A small network was shown many inputs. Here are its activations along a few directions, one row for each input.
Each table varies a few parts of the input and shows all the possible inputs, shuffled.
Descriptions start from the smaller parts, as in this example, which fits no table here: values(2) and (point or ring(9) or (ring(5) and line(6))).
Shared parts are said once, and a part with two or three values counts as separate values.
(in the rows, 128 means zero)

Other details of the inputs shift rows strongly along two fixed directions, in all tables alike. That doesn't count.

Table:
row 1: [142  98  88 128 175 161 152  76 107 114  95 141]
row 2: [131 144 191  85 100  78 118 119  88 102 150 102]
row 3: [243 138  46 205 148 142 147 163 235 134 164  94]
row 4: [122 147 200  83  80 104 107 132  93  98 159 122]
row 5: [132 101 113 121 169 164 154 109 100 100 116 136]
row 6: [ 83  91 132  84 149 151 143  79  75 115  85 168]
row 7: [ 31  90 112 106 127 159 133 111 100 172  70 169]
row 8: [178 130  16 233 215 204 142 175 234 138 128 178]
row 9: [128 146 196  80  90  92 107 123  94 101 157 122]
row 10: [149 152 172  94  97  58 111  91 100 113 136 105]
row 11: [134 164 168 132  82 107  98 196 151 127 187 102]
row 12: [198 155 166 118 102  71 122 130 117 103 183  59]
row 13: [199 115  74 175 219 205 145 167 180  73 168 163]
row 14: [177 137 155  85  67  63 132  61 120 126 132  83]
row 15: [ 51  97 110 120 125 173 133 130 113 157  89 169]
row 16: [ 75 106 124  89 132 149 126  44  78 123  54 193]
row 17: [ 84  91 135  86 141 142 150  74  59 120  82 145]
row 18: [115 154 156 123  76  60 114 127 120 173 122  77]
row 19: [174 151 162 131 125 130 117 171 143  82 191 121]
row 20: [ 94 145 180 117  81  83 119 153 108 152 137  77]
row 21: [195 133  23 235 214 185 144 183 233 136 142 152]
row 22: [143 171 174 145  91  75 104 202 159 137 190  74]
row 23: [ 90  97  84 160 168 181 152 146 136 153  96 142]
row 24: [ 28 104  99 116 114 156 125  69  98 177  31 194]
row 25: [ 27  85 109 111 134 163 140 105  95 173  61 167]
row 26: [202 175 153 136 126  80 105 137 158  89 176 116]
row 27: [124  99  75 155 152 159 148 118 132 162  96 116]
row 28: [134 168 172 131  85  88  95 195 158 135 189  97]
Each input here is: values(2) and (point or line(5) or line(8)).
Changing only the values(2) part turns row 6 into row 25. The same change can be made to row 17. Which row results?
> row 23

Table:
row 29: [172 147 183  99  71  83 114 150 118 112 190  63]
row 30: [109 137 175  74  75  98 118  71  86 115 107 135]
row 31: [100  94  72 123 148 151 153  62 118 159  57 174]
row 32: [106 134 172 107  85  54 136 117 111 156 115  77]
row 33: [ 95 206 240 103  31  29  74 182 101 129 181  77]
row 34: [141  95  52 168 228 188 150 118 149 124 102 173]
row 35: [139 180 187 140  50  65  98 164 129 158 162  59]
row 36: [ 41 101 114 116 111 177 127  83  76 159  50 181]
row 37: [ 31  53 134  59 147 181 160  70  41 143  64 155]
row 38: [167 110  51 166 179 168 143 112 161 125 107 156]
row 39: [157 156  84 219 187 178 130 222 175 121 163 118]
row 40: [ 27  61 112  75 176 183 150  32  43 137  22 197]
row 41: [198 116 102 163 189 193 153 202 160  73 200 135]
row 42: [109 174 209  91  46  27  78 194 158 155 190  92]
row 43: [206 135 108 176 207 171 133 167 176  68 182 143]
row 44: [208 135  92 178 211 163 133 171 180  87 175 135]
row 45: [112 144 157 105 104  58 127 104 117 156 117 123]
row 46: [167 108  62 159 184 190 143 107 149 108 114 158]
row 47: [111 117 157  81  73  98 136  97  89 142 127  87]
row 48: [ 52  71  80 105 172 153 150  53  78 154  29 187]
row 49: [211 124  64 189 168 161 150 166 201 110 166 101]
row 50: [160 136  74 202 173 162 133 209 226 148 164 130]
row 51: [ 75  80  98  93 147 179 142  38  69 136  40 175]
row 52: [ 86 133 173  79 102  70 109  85  67 136 110 124]
row 53: [182 160 157 143  80  63 125 146 160 137 161  58]
row 54: [109 193 217 126  44  29  91 195 115 159 166  47]
row 55: [115 133 143 101  97  89 119  77  96 145 104 120]
row 56: [ 90  77 121  89 120 171 150  88  67 122  87 158]
row 57: [176 124  77 155 175 198 145 115 156  84 116 173]
row 58: [180 139  82 186 156 182 122 191 218 113 175 158]
row 59: [146 156 207  89  75  50 119 162 111 120 198  44]
row 60: [180 133  71 182 154 167 124 192 233 130 175 148]
row 61: [135 184 185 143  58  71  94 163 114 145 163  65]
row 62: [155 138  89 182 175 178 116 217 216 108 183 165]
row 63: [207 142 105 175 195 172 137 166 183  57 177 164]
row 64: [ 85  85  99  98 146 178 142  48  77 122  45 180]
row 65: [ 38  57  92  95 154 158 165  64  77 156  40 146]
row 66: [151 183 175 135  50  58  97 169 165 163 178  74]
row 67: [ 80 137 208  57  82  83 119  79  66 112 115 143]
row 68: [110 130 142  94  92  93 117  72  88 136 102 123]
Describe the family of inputs behind these rows.
> values(2) and (line(5) or ring(6) or line(9))
Changing only the values(2) part turns row 52 into row 68. The same change can be made to row 43. Which row results?
> row 64
Which other rows does row 37 become when the line(5) part takes its other values? List them by row number.
> row 32, row 41, row 59, row 65
Which other rows does row 66 become when the ring(6) part takes its other values? List them by row number.
> row 35, row 36, row 58, row 60, row 61
